A small network was shown many inputs. Here are its activations along a few directions, one row for each input.
Each table varies a few parts of the input and shows all the possible inputs, shuffled.
A made-up example of a description, with smaller parts first: line(6) and (point or ring(9) or (values(3) and ring(8))).
Shared parts are said once, and a part with two or three values counts as separate values.
In the rows, zero is written as 128.

Other details of the inputs vary at random and push rows far along two fixed directions, the same in every table; ignore that.

A family of inputs:
x1: [183 229 108  85 100 117 166  78 112 130 144  92 120  87 129 150]
x2: [126  81 128  93  85 117 126 134  75  88 111  80 124 157  76 152]
x3: [163  66 146  94 115 118 118 126  85 116 114  73 118 140  78 132]
x4: [151  63 144 100 109 112 131 122  90 116 121  72 127 141  69 136]
x5: [151  71 128  88 109 109 124 132 100 126 131  74 119 139  78 148]
x6: [162 220 115  78  96 116 171  76 115 127 145  81 112 104 134 155]
x7: [ 89  68 147 159 172 129  98 164 157 144 127 165 135 153 137 102]
x8: [107 219 106 175 127 165 140 114 172 124 128 201 130 108 198 114]
x9: [158 227  95  88  54 135 164  77 105 104 134  96 114 119 148 157]
x10: [155  68 142  99 110 107 135 130  89 121 118  69 133 127  72 141]
x11: [104  67 152 172 174 134 100 165 153 145 119 166 135 138 132  99]
x12: [161  69 133 100 111 114 125 127  95 123 126  77 123 133  70 142]
x13: [118 224 110 152 160 135 141 121 183 157 153 178 124  98 191 125]
x14: [143  69 137  87 110 103 133 136  94 124 122  67 129 135  81 146]
x15: [117 224 126 150 161 149 129 116 177 151 142 178 113 108 203 114]
x16: [130 219 120 165 160 149 131 112 179 154 146 184 116  99 184 114]
x17: [152 230 106  84  67 132 160  76 105  95 130  98 107 118 137 166]
x18: [134  70 117  92  79 117 123 129  82  93 106  84 125 157  81 152]
x19: [ 88  66 145 164 171 128 104 172 159 149 125 159 136 139 138 110]
x20: [ 82  70 137 159 178 116 106 169 151 148 128 161 156 136 135 107]
x21: [164 225 103  95  68 142 164  71 104  99 120 106 109 111 135 154]
x22: [101  67 133 159 177 133  86 170 156 148 131 166 131 144 137 109]
x23: [170 223 120  88 102 118 170  72 108 126 140  87 124  92 129 145]
x24: [ 92 228 106 170 119 152 143 119 164 132 147 199 131 122 212 114]
x25: [156  68 145  99 108 114 132 126  91 120 118  68 123 132  72 140]
x26: [106 221 124 156 158 142 142 112 182 152 148 176 119 108 194 118]
x27: [104  69 149 168 179 135  95 159 148 138 121 168 139 147 134  94]
x28: [100  69 151 171 174 133 101 159 152 141 122 168 139 146 130  95]
x29: [154  69 141  95 113 103 133 131  84 122 117  69 141 124  72 138]
x30: [164 230 106  97  51 142 175  70  91 103 139 104 116 114 143 146]
x31: [ 85  69 140 159 177 117 106 176 152 151 124 160 154 130 138 109]
x32: [ 88  66 125 184 136 149 103 166 140 122 113 180 155 151 139 104]
x33: [ 78  66 120 171 137 140  99 172 151 118 114 178 146 152 144 112]
x34: [164  70 130  97 112 107 129 131  92 123 126  76 132 130  69 143]
x35: [120 218 115 151 156 144 130 117 182 156 150 178 112 106 189 121]
x36: [140  74 131 101  83 126 126 125  77  87 106  88 130 150  71 149]
x37: [114 223 127 152 157 145 136 116 182 154 143 177 112 107 199 116]
x38: [ 93  69 128 156 178 116 100 178 154 152 132 166 153 133 133 111]
x39: [150  71 140  80 112 114 117 124  90 115 122  72 118 155  85 135]
x40: [112  67 138 171 179 137  88 165 151 145 126 169 135 136 130 103]
x41: [ 77  78 138 181 153 145 103 171 135 113 110 179 145 151 127 109]
x42: [171 217 121  93  99 121 171  72 112 124 140  87 116  98 127 147]
Each input here is: values(2) and (line(6) or (values(3) and line(5))).
Q: The inputs of x19 and x25 match in every part but the values(2) part. If x5 is changed in the same way as x19 into x25, which row does it become?
A: x12
Q: The inputs of x8 and x33 match in every part but the values(2) part. If x21 is changed in the same way as x8 into x33, which row does it become?
A: x18

A family of inputs:
x43: [ 88  49 127 163 104 144 107 160 110  99 108 159 150 170 121 110]
x44: [163 144 127  61  81 108 153  94  88 114 134  50 108 129  92 161]
x45: [102  48 125 136 150 114 101 171 134 138 127 140 147 149 114 123]
x46: [179 163 137  72  97 123 144  86  92 114 129  68  99 125 102 145]
x47: [105  49 142 153 154 116 115 167 129 138 123 136 152 135 104 118]
x48: [185 139 130  72  83 113 158  87  81 115 125  51 118 111  81 151]
x49: [140 217 130 156 155 142 145  99 158 143 139 162 125  95 166 113]
x50: [119  44 139 147 151 130  97 163 136 138 121 138 133 145 112 115]
x51: [136 229 121 161 160 155 129 105 175 149 144 182 111 101 189 111]
x52: [101  51 135 145 154 110 111 172 125 138 121 136 160 134 110 120]
x53: [178 145 132  61  81 116 150  87  87 113 125  49 101 126  94 154]
x54: [ 85  61 135 140 161 115 103 170 141 138 125 144 146 150 127 120]
x55: [ 94 228 101 172 112 165 138 115 160 105 121 199 124 120 191 129]
x56: [117 223 112 154 147 141 140 115 178 151 151 177 119 103 191 123]
Q: Describe the family of inputs behind these rows.
A: values(2) or (values(3) and line(4))
Q: Which other rows does x54 become when the values(3) part takes its other values? List them by row number.
A: x45, x52
Q: Start at x52 and move only the line(4) part, one step at a time. The first step leads to x47. Which rows follow, in order?
A: x48, x49

A family of inputs:
x57: [109  52 150 116 164 100 104 156 126 138 133 107 127 152  90 132]
x58: [108  59 138 148 108 125 128 154 119 116 111 129 142 149 104 127]
x59: [160 160 121  70 100 101 161 103 105 142 145  69 136 104 123 141]
x60: [134 129 106 116  86 126 147 111 108 106 124 102 135 125 111 151]
x61: [163  28 144 124 144 121  96 146 114 140 132  99 119 149  78 114]
x62: [126 194  96 134 108 130 137 122 127 114 132 153 140 111 150 141]
x63: [ 96  71 144 155 135 146 105 158 124 119 120 151 126 158 131 110]
x64: [162 161 119  63 102 102 150  99 109 144 147  67 115 119 134 148]
x65: [106  56 136 134 106 131 116 153 125 116 112 130 122 159 108 126]
x66: [178 179 134  79 117 121 139  93 119 128 125  69  96 101 112 158]
x67: [119 185 137 169 187 139 134 132 178 155 125 176 128  84 169 116]
x68: [ 98 195  95 159 141 148 116 144 166 130 134 200 129 124 183 123]
x69: [ 90  66 116 153 133 140 105 157 144 121 120 155 137 154 128 127]
x70: [138 192 126 117 117 148 134  92 126 107 121 143 115 132 157 122]
x71: [ 81 201 132 207 160 162 132 136 171 142 135 213 138 115 205  97]
x72: [ 97  62 149 140 178 105 117 164 136 144 132 131 148 136  96 119]
x73: [205 162 128  91 103 124 152  80  99 137 143  81 114  99  96 137]
x74: [133 149 133 130 116 134 133 105 108 106 113 128 137 132 127 117]
Q: The inputs of x63 and x71 match in every part but one. If x64 is changed in the same way as x63 into x71, which row does it become?
A: x59
Q: Describe the family of inputs behind these rows.
A: values(2) and (line(4) or line(5))
